Each row below holds a small network's activations on one input, seen along a few directions.
In each table, some parts of the input vary, and every possible input appears once, in random order.
A made-up example of a description, with smaller parts first: one of 3 separate values, together with either a single point or one of 9 places along a line or (one of 4 places along a line, together with one of 8 places around a ring).
Shared parts are said once, and a part with two or three values counts as separate values.

Other details of the inputs vary at random and push rows far along two fixed directions, the same in every table; ignore that.

Table:
R1: [ -1  15   9  -1  14  -1  31  16  14  12  15 -23   1  10  -7  -3]
R2: [ 0  2  7  0 -8 -2 26 20 21 -2 24 -4 21 14 -6 16]
R3: [-14  -8 -16  11 -28  12   3 -32  13  36 -30  17   2 -14  -1  -8]
R4: [ 16  17  15 -15  11   4  32  24  -2   2  34 -25  -3  16  -8   2]
R5: [  5   8  -1 -12 -11  -9 -28   0 -25 -37  17   6 -13  -7  34  -1]
R6: [-35  -3  -6  -4 -15  18   7 -21   8  17 -28  18   3  -8  15   2]
R7: [-1 16 19 -8  1 14 42  2 12 -2 22 -8  0  5 -2 -3]
R8: [ 20  -7  -2  -9  -3 -10 -34  10 -27 -28  10   5  -6   2  11  10]
R9: [ 12   6  -6   1  14 -21 -34   8 -24 -23   5  -9 -17  -7  13  -9]
R10: [-21 -21  -7  11  -2  10  -4 -15  17  21 -36  19  10  -1 -19   7]
R11: [  5   7  11  -9  -2   9  30  19   8   7  23  -7  12  14 -11  16]
R12: [ -2  -4 -13   0   6 -17 -36  -1 -16 -12 -14  -2 -10  -6  23  -6]
R13: [ 21   1   1   5  27 -17 -32  -1 -24 -24  -2 -12 -22  -6   0 -17]
R14: [-31 -15  -9  14   7   4  -5 -14  20  20 -40  11   8  -6 -11  -2]
R15: [-23 -17  -4  17  15   5  -2 -18  20  18 -42   9   8  -5 -16  -7]
R16: [ 19  14   8   6 -15   6  39  -4  16  14  28 -10   4  -1 -11 -10]
R17: [ 21  27   5   1 -25  -4  33  12   8   2  51 -12   5   0   4  -2]
R18: [  8   5  15  -9   2  12  31  17   9   8  21  -9   7  15 -18  12]
R19: [ 11   1  17   6  11   4  32  11  20   0  20  -7  13  12 -28   5]
R20: [ 30  -8   7  -3  15  -4 -30   1 -28 -27   4   3 -15  -1 -10  -1]
R21: [ -4   1  -1  -6  -5   2 -25 -13 -20 -21  -6  12 -19 -13  16  -6]
R22: [ -4  -8 -11   8   5 -19 -39   1  -7 -23 -10   7   0  -8  14  -1]
R23: [ 17   2  -4 -10   9 -10 -32   6 -34 -20   6  -5 -18  -2  11  -2]
R24: [-24 -18 -10  10  -7   8  -4 -12  16  20 -33  20  15  -2 -13  11]
R25: [-15 -15  -4  -2  12  17   4 -20   1  31 -44   4  -2   2 -11  -5]
R26: [ 25   7 -12   2 -29 -19 -32  -6 -22 -22  21   6  -9 -14  26  -8]
R27: [-26 -15 -14  -9  -6  12   0 -11   3  31 -39   7   7   5  12   6]
R28: [ -7  12   7   7   7  -5  27  20  23   1  21 -12  16   6  -8   5]
Description of these inputs: one of 4 places along a line, together with either one of 2 separate values or one of 5 places around a ring.
Question: Changing only the place on the line of 4 turns R26 into R17. The same change can be made to R27. Which row results?
Answer: R23
Question: Change only the choice among 2 separate values in R7. List by row number the other rows that result.
Answer: R16

Table:
R29: [ 12  10  13  -4   4   2  27  15   6   0  25 -11   6  10 -11   5]
R30: [ 3 -1  4  0  5  3  1  1 -1  0 -3 -1  1  0 -2 -1]
R31: [  2 -13 -10   7   6  -6 -32 -15 -15  -8 -24  11  -6 -10   3  -6]
R32: [  9  10   1  -5 -13   1  15   9   0   5  23  -7   3   4   3   3]
R33: [-11 -16  -9   3   1   7 -14 -16  -2  11 -33  14   3  -3  -4   2]
R34: [ 14  14   6 -10  10 -16 -11  24 -19 -33  33 -13  -8   6  14   5]
R35: [ 3 -5  1 -2  4  2 -2  1 -2 -3 -1  3  4  4 -4  3]
R36: [ 3 21  6 -6 -7  2 24 12  2 -2 32 -9  2  2  4  1]
R37: [  6  -7  -9  -2 -12  -5 -29 -12 -14  -6 -11   8 -11  -9  17  -6]
R38: [-20   4   1  -1   0   3  30  11  23  17   0  -6  20  11   2  11]
R39: [ -9   2   5   2   3   8  23   4  18  19  -4  -5   5   4 -12   2]
R40: [-18 -12  -6   4  -2  13   9 -15  11  28 -32  11   8   0 -11   5]
R41: [  2  -5 -16  -2  -8  -7 -41 -16 -27  -8 -17  11 -16 -14  19  -9]
R42: [ -3  -3  -5   3 -10  -2 -26 -12 -11 -11  -9  15  -8 -15  11  -3]
R43: [ 32  11   4  -8 -10 -14 -12  14 -20 -29  39 -10 -11   2  11  -1]
R44: [ 23   9   4  -8   7 -20 -25  25 -25 -39  34  -8  -8   5  11   8]
R45: [-12 -16 -12  10   4  -2 -25 -16  -1   6 -34  12  -3  -8  -3  -5]
R46: [ 25  14  12  -1   9 -10  11  17  -6 -20  35 -15   0   5  -3  -2]
R47: [-28   1  -2   5 -17  15  35 -11  31  30 -12   8  19  -1  -2   4]
R48: [  9 -15 -10   2   6  -8 -48 -13 -28 -19 -21  14 -13 -10   3  -4]
R49: [ 29   8  10  -4  12 -12 -13  16 -19 -32  30 -10  -9   1   3  -3]
R50: [-22  -2   2  -1   1  17  33  -8  20  32 -20   0  12   6  -9   3]
R51: [ -6   5   8   2   5   4  37  13  26  13  14 -12  15  12 -12   4]
R52: [  4  -8  -7   1   8  -5 -34 -14 -24 -11 -20   8 -15 -10   5  -7]
R53: [-10   2   4   4   4   5  30   6  25  18   2  -7  13   9 -12   2]
R54: [ 22  14   3  -5  -7  -9  -6  12 -14 -15  31 -10  -8  -2  12  -3]
R55: [ 20  17   6  -5  -3 -12 -12  10 -20 -36  37  -4 -14  -5  12  -3]
R56: [ -8 -11 -14   4 -15   0 -15 -20   0  11 -25  11  -1  -7  13  -5]
R57: [  1   6  10  -1   6   3  22  14  15   4  15 -12   6   9 -10   2]
R58: [ 25  15  11   0   9 -11  11  17  -6 -19  36 -16  -1   5  -3  -2]
R59: [  6  14  12  -3   8   0  27  16   8   1  25 -16  -1   9 -10   1]
R60: [ -8  -3 -12   2 -13   3 -16 -11  -8   5 -12  15  -1 -11   4   1]
R61: [ -9  -1 -13   7 -11  -1 -14 -13  -4   5 -13  12   1 -13   8  -4]
R62: [ -2   5   6  -3 -14   6  20   0  14   5  10  -1   4   2   6   2]
R63: [  2   8   6  -6   5  -7   3  21  -1 -12  18 -10   3   6   9   9]
R64: [  2  -6 -10  -4 -11  -5 -27 -14 -17  -7 -12   7 -14  -7  18  -7]
R65: [-21   1   7  -3   3  15  44   6  31  28  -2  -9  15  14 -12   5]
R66: [-10 -10  -7   9   3   0  -8 -11   5  12 -24   6  -1  -5  -7  -3]
R67: [-15  -4   1  -3   4  12  20  -4  13  17 -13   0   9   6  -3   2]
R68: [ 1 -1  0  6  6 -4 -1  1  4  1 -2 -3  0  0 -7 -2]
R69: [  5  16   2  -2 -12   1  32  10  13  12  26 -13  10   6   4   0]
R70: [  9   1   2  -3   9  -3  -9   1 -13 -13   4  -3  -7   0   2  -3]
R71: [-21   0   5  -1   3  14  36   1  25  28  -9  -6  10  10 -13   3]
R72: [ 14  18   6  -3  -6  -5   4  14  -8 -14  34  -7  -3  -4   7  -1]
R73: [ 24  14  14  -4   9  -6  11  19  -6 -18  34 -15  -3   5  -3  -1]
R74: [-22 -17 -10   6   1   9  -1 -19  12  22 -40  13  12  -3  -2  -1]
R75: [  8   1  -2   2 -11  -8 -10  -5  -4 -16   9   4  -4  -5  12  -4]
R76: [ -8 -11  -7   6   4   1 -10 -13   0   6 -25   9   4  -4  -1  -3]
R77: [ 4  1  4  1  5  2  3  0 -1  3 -2 -1 -1 -1 -3 -1]
R78: [-18 -13  -6   5  -1   9   0 -12  11  23 -31  10   4   0 -13   4]
R79: [ -1  -9  -2   2   7  -3 -21  -2  -5  -6 -12   3  -5  -3  -1  -3]
R80: [-11 -17 -13   2 -18   3 -25 -24  -5   3 -30  22  -5 -10   9   0]
R81: [ 21  10   9  -5  13 -12  -9  18 -14 -29  31 -14 -12   4  -1  -3]
R82: [ -3   6   3  -1 -13   4  12   0   5   0  13   6   4  -1   0   5]
R83: [ -1 -16  -8   2   6  -2 -36 -14 -16  -8 -28  13  -6  -9   6  -5]
R84: [-10  -9  -4   5   1   5  -2  -8   5  15 -21   7   0  -1 -12   3]
R85: [-10  -1   5  -1   2  10  29   8  22  18   2  -5  13  12 -15   8]
R86: [ 14  11   9  -3  10  -7   4  14  -6 -15  25 -14  -8   5  -5  -2]
R87: [  4  15  11  -8 -11   3  31   9  11  -4  31 -10   1   8   6   1]
R88: [-16  -3   4   1   0  14  34   3  26  29  -7  -2  14  11 -18   8]
R89: [  3 -11  -7   5   7  -7 -40  -9 -17 -11 -22   9 -14 -11   1  -6]
R90: [-23  -4   1  -2   2  18  32  -7  22  30 -20   1  14   7  -7   3]
R91: [  7 -16 -10   4   7 -10 -50  -9 -24 -19 -19  12 -15  -9  -1  -3]
R92: [-12 -16  -8   6   4   2 -25 -14  -2   8 -35  12  -6  -8  -3  -3]
Question: Describe the family of inputs behind these rows.
Answer: one of 4 separate values, together with either a single point or one of 5 places around a ring or (one of 2 separate values, together with one of 5 places along a line)
Question: Changing only the choice among 4 separate values turns R59 into R39. The same change can be made to R87. Which row results?
Answer: R62
Question: Changing only the choice among 4 separate values turns R77 into R52. The same change can be made to R49. Which row results?
Answer: R90
Question: Change only the place on the ring of 5 in R75. List by row number the other rows that result.
Answer: R47, R56, R61, R69
Question: Change only the choice among 2 separate values in R88. List by row number the other rows that result.
Answer: R48
Question: Change only the choice among 2 separate values in R83. List by row number the other rows that result.
Answer: R79
Question: Change only the choice among 4 separate values in R48. List by row number the other rows that result.
Answer: R30, R31, R70

Table:
R93: [-39 -15 -16   1 -12  10  -5 -15  14  25 -43  18  14  -3  12   9]
R94: [  9  20  13  -5  -9  13  53   6  16  20  30 -16   3   7 -10  -4]
R95: [ 15   0  -8   7 -18 -13 -33  -7 -15 -25  12  13  -8 -15  11  -3]
R96: [  7   2  -3 -10  10  -7 -30   1 -29 -19  -1  -3 -19  -4  15  -5]
R97: [ 31   4  -6   4 -12 -19 -41  -4 -29 -38  23   7 -15 -15  14  -8]
R98: [-23 -24  -3  17  33   7  -5 -17  17  26 -57   4   3  -1 -30  -7]
R99: [ 10   3  -6  -3  -3 -22 -46  12 -27 -44  18   5 -10  -7  24   5]
R100: [  7  17  10  -1 -18   8  51   7  24  15  34 -10  13   8  -6   1]
R101: [  4  19  12 -11  -2  -2  34  27  10  -7  40 -19   9  15   8   9]
R102: [ 21  22  14  -3 -12   2  39  13  10   0  46 -15   4   6  -3  -3]
R103: [-13 -26  -5  11  28  -2 -21  -1   6  10 -41   6   7   5 -25   6]
R104: [-35 -14 -12  -3  -3  15  -2 -19   7  30 -48  12   3  -2  10   2]
R105: [-21 -30   0   8  26  16  -4 -16  11  25 -56  12   6   5 -34   4]
R106: [ 17   3  -3  -8   6 -17 -42   8 -34 -38  14  -2 -18  -5  22  -4]
R107: [  9  19  13  -3 -12  11  52   6  19  19  31 -14   7   7  -8  -2]
Question: Describe the family of inputs behind these rows.
Answer: either one of 3 separate values or (one of 2 separate values, together with one of 6 places along a line)
